A small network was shown many inputs. Here are its activations along a few directions, one row for each input.
Each table varies a few parts of the input and shows all the possible inputs, shuffled.
A made-up example of a description, with smaller parts first: one of 6 places along a line, together with either a single point or one of 9 places along a line or (one of 3 separate values, together with one of 5 places around a ring).
Shared parts are said once, and a part with two or three values counts as separate values.
In the rows, 128 means zero.

Other details of the inputs vary at random and push rows far along two fixed directions, the same in every table; ignore that.

Rows:
r1: [ 87 151 201 119 168 108 152  92 133 105 139  98 129 114]
r2: [ 96 147 186  68 142  84 157  44 151 199 129  35 140   9]
r3: [154 151 148 169 115 150  80 166 102  71 136 191 112 172]
r4: [125 136 140 124 145  97 106 102 120 130 130 120 139  92]
r5: [126 155 219 160 153 159 160 128 139  98 151 110 146 169]
r6: [118 143 161 119 118 136 127 150 114  99 142 119 112 144]
r7: [173  91  64 135  95 142 120 162 136 148 114 178 125 156]
r8: [163  80  22 114 111 132 124 140 135 183 105 140 114 110]
r9: [137 137 126 174 154 180 125 169 109  72 131 195 133 222]
r10: [111 146 188 129 178 141 169  95 144 149 145  51 142  99]
r11: [122 118  77 116 103 120 111 145 118 109 144 116 123 115]
r12: [132 155 183 155 147 130 114 122 119  81 118 194 109 170]
r13: [106 113  94 107 133 100 116 119 121 117 139 109 138 110]
r14: [151  95  39  86  72 113 104 148 121 159 102 137 104  91]
r15: [104 147 198 133 130 151 132 128 117  81 137 149 109 175]
r16: [142 134 124 142 159 130 142 109 122 158 122 124 149 104]
r17: [144  88  31 122  77 112 117 149 151 190  97 142 135 118]
r18: [114 117 102 131 104 120 148 135 153 155 124  96 145 134]
Description of these inputs: one of 2 separate values, together with either one of 4 places along a line or one of 5 places around a ring.
Question: Changing only the choice among 2 separate values turns r6 into r14. The same change can be made to r1. Which row results?
Answer: r12
Question: Which other rows does r9 become when the place on the line of 4 takes its other values? List them by row number.
Answer: r5, r10, r18
Question: Which other rows does r5 become when the choice among 2 separate values takes its other values? List them by row number.
Answer: r7

Rows:
r19: [144 114 112 144 107 164 136 172 130 107 123 181 111 204]
r20: [177 117  64 147 108 138  88 155 108 129 101 212 124 150]
r21: [103 170 238 140 173 127 136 106 115  76 150 116 131 139]
r22: [115 119  93  84 113 102 130 113 128 152 133  73 123  56]
r23: [124  83  42 102 117 134 149 136 141 163 111 126 126 130]
r24: [142 117 100 150 131 140 127 146 138 138 129 123 147 144]
r25: [145 112 103 138 105 145 135 152 138 139 127 126 134 147]
r26: [ 99 174 239 145 162 115 134  93 126  84 148 112 140 130]
r27: [136 119  95 164 140 151 130 161 125 115 127 168 126 189]
r28: [170 127 137 156 118 142 101 138 125 132 104 206 104 158]
r29: [120 110  86  83 125 102 129 102 124 151 139  79 128  66]
r30: [101 183 248 141 149 128 128 109 120  97 144  95 129 126]
r31: [ 87 118 107  71 117  75 141  80 147 182 127  47 142  26]
Question: What is each input in this table made of?
Answer: either one of 2 separate values or one of 5 places around a ring or one of 6 places around a ring
Question: A walk changes only the place on the ring of 6. It starts at r21 and steps to r26. List the rest of the walk in order.
Answer: r31, r30, r22, r29
Question: List by row number the other inputs of the same sort as r28.
Answer: r20
